Each row below holds a small network's activations on one input, seen along a few directions.
In each table, some parts of the input vary, and every possible input appears once, in random order.
A made-up example of a description, with smaller parts first: one of 2 separate values, together with either a single point or one of 9 places around a ring or (one of 5 places around a ring, together with one of 6 places along a line).
Shared parts are said once, and a part with two or three values counts as separate values.
In the rows, 128 means zero.

Other details of the inputs shift rows strongly along two fixed directions, in all tables alike. That doesn't count.

Rows:
R1: [139 104 142 101 180  99  88 124 132 103 153  91 151]
R2: [161 145  91 155  64 165 147 108 137 163 108 133 107]
R3: [113  86 146  96 166  97 102 153 132 107 125 125 135]
R4: [130 137  73 110 113 118 158 119  70 121 131 139 140]
R5: [131 103 165 122 186 121  92 122 148 119 143  90 128]
R6: [104 123 165 123 189 113  76 110 164  94 133 133 133]
R7: [101 101 169 131 176  96  93 150 134  86 126 113 152]
R8: [ 98 108 145 109 180 139 113 132 148  86 171 122 145]
R9: [109 105 141 118 172 137 102 124 165  84 166 110 146]
R10: [ 84 138 197 170 127 213 121 114 165 163 133 155  74]
R11: [154 157 132 153  33 178 169 137 126 196  89 156  94]
R12: [147 112 127 124 141 116 116 113 120 135 133  98 144]
R13: [185 128  58  99 119  74 148 124  76 137 141  98 158]
R14: [104 146 197 178 132 190 104  99 192 164 108 145  83]
R15: [139 130 109 108 104  95 153 141  99 127 107 125 139]
R16: [117 120 144 116 158  91  96 158 121  88 131 112 154]
R17: [192 122  56  93 119  88 141 128  75 128 128 100 158]
R18: [139 148 108 169  52 201 168 103 145 176 125 131 115]
R19: [135 148  79 113 117  99 146 113  81 130 110 146 141]
R20: [ 99 125 193 180 123 222 118 110 207 156 142 126  89]
R21: [148 157 104 175  35 184 161  93 143 187 101 132 102]
R22: [116  87 142 121 186 137 100 127 166  79 159 117 143]
R23: [139 129  64 106 117 124 173 127  88 114 144 121 156]
R24: [156 141  96 116 103  77 156 149  89 122 122 126 146]
R25: [153 174 137 164  40 172 171 138 121 189  92 137  96]
R26: [137 156 105 154  60 196 165 118 105 180 116 168  94]
R27: [101  93 150 104 169  80 109 149 135 113 138 122 134]
R28: [100 130 219 179 106 179 118 127 175 159 109 141 101]
R29: [173 162  55 119  73  94 170 160  60 137  99 111 146]
R30: [108 105 163  87 182  76  96 152 134  76 138 118 145]
R31: [104 136 215 163 107 184 125 135 180 171 108 139  78]
R32: [ 84 133 190 176 123 199 125 112 163 166 145 165  84]
R33: [156 141  74 116 107  69 150 158  75 116 121 117 159]
R34: [146 142  66 110 111 139 177 134  94 125 144 119 137]
R35: [153 168 120 174  57 191 147 101 143 195  89 164  93]
R36: [ 87  87 175 113 169 105  99 140 147 113 125 119 132]
R37: [153 164  42 101  77 124 171 127  55 137 133 142 136]
R38: [151 152  50  97 125  64 154 123  63 123 125 145 150]
R39: [119 108 141 139 161 110 102 112 166 103 145 117 126]
R40: [118 115 123 101 188  91  99 127 114  90 128 148 140]
R41: [116 111 168 141 152 124  96 156 141 107 120 127 136]
R42: [129 113 110 107 164  91  96 118 142  78 144 105 147]
R43: [110 113 177 112 173  92  92 150 141  81 137 118 145]
R44: [105 102 178 115 173  90 111 145 149 103 139 130 128]
R45: [117 110 131 111 206  65  92 115 138  78 141 128 150]
R46: [ 90 121 209 158 111 184 115 136 180 180 110 134  79]
R47: [151 146  68 116 118  91 142 106  93 122 105 129 150]
R48: [136 184 113 154  50 179 151 107 116 197 103 169  98]
R49: [138 125 109 128 139 115 121 116 141 108 128 105 123]
R50: [ 97 123 159 115 198 108  95 121 138 100 131 136 122]
R51: [116 103 186 124 171 111  96 151 151  91 127 130 134]
R52: [ 86 121 199 174 134 213 129 116 192 156 161 147  97]
R53: [159 127  45  92 118 120 170 139  80 108 145 126 156]
R54: [172 146  31 118  77 119 184 123  92 137 143 118 149]
R55: [134 128  95  90 105  93 134 150  96 134 120 121 140]
Each input here is: one of 5 separate values, together with either a single point or one of 4 places along a line or one of 6 places around a ring.
- The inputs of R35 and R45 match in every part but the choice among 5 separate values. If R40 is changed in the same way as R35 into R45, which row does it become? => R38
- List by row number the other rows that have the choice among 5 separate values in common with R50. => R5, R10, R14, R20, R25, R29, R31, R34, R46, R49
- Which other rows does R46 become when the choice among 5 separate values takes its other values? List them by row number. => R3, R27, R36, R55
- Which other rows does R8 become when the place on the ring of 6 takes its other values? List them by row number. => R6, R9, R37, R42, R48

Rows:
R56: [129 130 135 143  98 139 132 105 148 172 127 113 113]
R57: [123 126 164 128 171 102  94 134 125  99 128 125 139]
R58: [176 137  21 103 111 108 166 123  79  88 146  98 178]
R59: [131 102 136 143 168 109 106 120 163  91 155 101 148]
R60: [133 137 109 128 115 187 139 114 136 147 153 135 111]
R61: [125 138 138 146  95 144 133 135 139 143 105 140 118]
R62: [129 137 145 139 107 145 130 139 124 167 115 131 118]
R63: [126 139 137 145  94 144 137 137 142 139 107 139 115]
R64: [176 126  26  89 114 110 172 126  72 104 153  93 175]
R65: [123 117 160 114 171 105 106 141 119 112 137 116 133]
R66: [134 149 104 142 111 186 134 109 143 132 144 141 113]
R67: [109 100 152 104 160 108 122 148 145  97 136 117 128]
R68: [116 103 145 104 184 102 101 106 146 120 135 131 127]
R69: [117 115 143 117 182  97  93 100 155 104 126 138 129]
R70: [112 108 156 121 161 100  92 139 134  95 122 133 144]
R71: [124 126 142 134  99 146 138 140 131 157 115 133 114]
R72: [139 142 150 138 106 143 130 131 111 161 120 131 118]
R73: [136 147 148 140 111 148 139 135 122 161 122 124 110]
R74: [113 121 159 126 173 101  93 141 137 100 123 124 143]
R75: [109  99 129 107 190 130 102 108 131 105 144 131 123]
R76: [126 139 136 143  94 144 141 136 145 137 108 140 113]
R77: [124 127 140 131  97 147 146 141 138 151 118 132 109]
R78: [110 111 150 116 160 104 115 143 153  82 127 124 132]
R79: [162 129  47  79 102  70 167 155  66 115 119 114 153]
R80: [126 141 111 148 118 172 128  96 134 145 115 151 105]
R81: [126 125 141 133  97 144 132 139 125 159 115 136 117]
R82: [120 131 161 128 177 104 102 137 135  96 130 117 133]
R83: [130 156  33 102 117  76 182 129  52  98 143 150 163]
R84: [127 125 144 134  97 144 128 138 121 161 115 138 121]
R85: [139 157 146 151 106 142 127 129 123 148 112 135 116]
R86: [111 108 153 120 161 100  96 141 138  93 123 131 140]
R87: [148 120 126 155 102 155 143 117 149 159 145 108 124]
R88: [ 92 142 136 144 111 160 160 119 118 154 151 163 114]
R89: [131 143 129 157  93 135 125 100 154 159 117 121 115]
- Describe the family of inputs behind these rows. => one of 2 separate values, together with either a single point or one of 6 places around a ring or one of 10 places along a line
- Which other rows does R61 become when the choice among 2 separate values takes its other values? List them by row number. => R71

Rows:
R90: [ 93 118 136 109 178 107 123 118 120 110 146 142 128]
R91: [111 106 121 106 188 113 122 140 113  72 170 120 153]
R92: [157 135  83 148  54 172 171 119 133 162 132 120 122]
R93: [165 149  19  90 114  97 170 117  44 122 145 124 161]
R94: [134 154 165 172  73 162 127 121 151 192  81 148  86]
R95: [ 91 126 134 114 174 102 123 130 124  79 138 146 137]
R96: [110 165 134 152  67 167 150 129 129 165 103 173 103]
R97: [ 88 145 175 158 140 172 123 105 159 146 129 167  89]
R98: [100  89 153 125 191 140 104 131 161  80 169 116 142]
R99: [131  99 143 107 167  75 101 160 128  83 141  89 157]
R100: [136 141 126 173  68 195 145  97 168 162 121 136 108]
R101: [122 106 189 155 139 150 107 138 187 128 143 100 124]
R102: [ 96 101 147 130 195 136  96 116 165  73 154 125 143]
R103: [179 127  65  82 120  62 139 153  77 108 121  84 160]
R104: [130 122 148 106 135 103 122 154 102 125 112 130 134]
R105: [ 88 111 159 111 157 119 118 152 135 103 140 149 127]
R106: [138 150 107 161  98 191 140  93 143 164 129 144 108]
R107: [127 111 180 145 179 124  82 114 184 108 139 106 126]
R108: [149 143 137 142  61 147 150 143 122 188  87 126 102]
R109: [146 112 120 105 154  70 104 134 113 110 132  95 153]
R110: [179 149  28  86  86  29 167 158  45 106  88 114 168]
R111: [107  86 147 107 206 135  97 122 156  83 164 107 141]
R112: [155 140 105 132  61 111 163 158  99 163  94 123 125]
R113: [122 166 122 147  78 164 145 116 122 175 105 175  94]
R114: [169 150 111 155  62 154 152 109 137 190 116 112 119]
R115: [113 141 188 164  79 169 138 152 137 177 104 155 100]
R116: [115 125 106  93 154 106 146 136  99 107 141 133 133]
R117: [104 107 157 146 167 169 104  98 167 132 156 129 121]
R118: [ 99 138 203 160 117 152 108 141 150 143  97 159 110]
R119: [ 99 112 123  96 176  89 137 148 108  78 154 133 144]
R120: [113 119  99  83 161  74 123 132  93 104 136 142 146]
R121: [141 137 131 138  84 118 138 131 117 178  94 129 115]
R122: [118 104 175 136 180 108  86 128 182  83 138  99 145]
R123: [149 174  81 154  75 184 162 101 103 171 125 154 108]
R124: [118 109 180 131 188 100  72 128 163  96 131 107 131]
R125: [151 162 131 165  55 156 141 132 135 167  97 125 116]
R126: [128 106 191 144 150 153  99 127 187 133 137  95 119]
R127: [180 132  41 106  76 132 170 116 100 144 130 104 138]
R128: [ 71 116 217 142 151 182  98 132 180 145 130 159  87]
R129: [173 121  27  93 112  87 156 106  87 120 142 104 158]
R130: [114 129 110 120 168 122 122 124 114  79 152 132 149]
R131: [163 122  52 102 140  93 134 104 110  96 140 111 151]
R132: [160 136  38  81 134 101 161 133  57 101 150 115 160]
R133: [103 108 184 118 170  97  93 139 126 122 122 138 131]
R134: [126 162 173 168  77 168 129 125 134 188  88 166  92]
- Describe the family of inputs behind these rows. => one of 5 places around a ring, together with one of 9 places around a ring
- The inputs of R130 and R102 match in every part but the place on the ring of 9. If R132 is changed in the same way as R130 into R102, which row does it become? => R111
- The inputs of R98 and R99 match in every part but the place on the ring of 9. If R117 is changed in the same way as R98 into R99, which row does it become? => R109
- A walk changes only the place on the ring of 5. It starts at R97 and steps to R95. List the rest of the walk in order. => R119, R116, R90
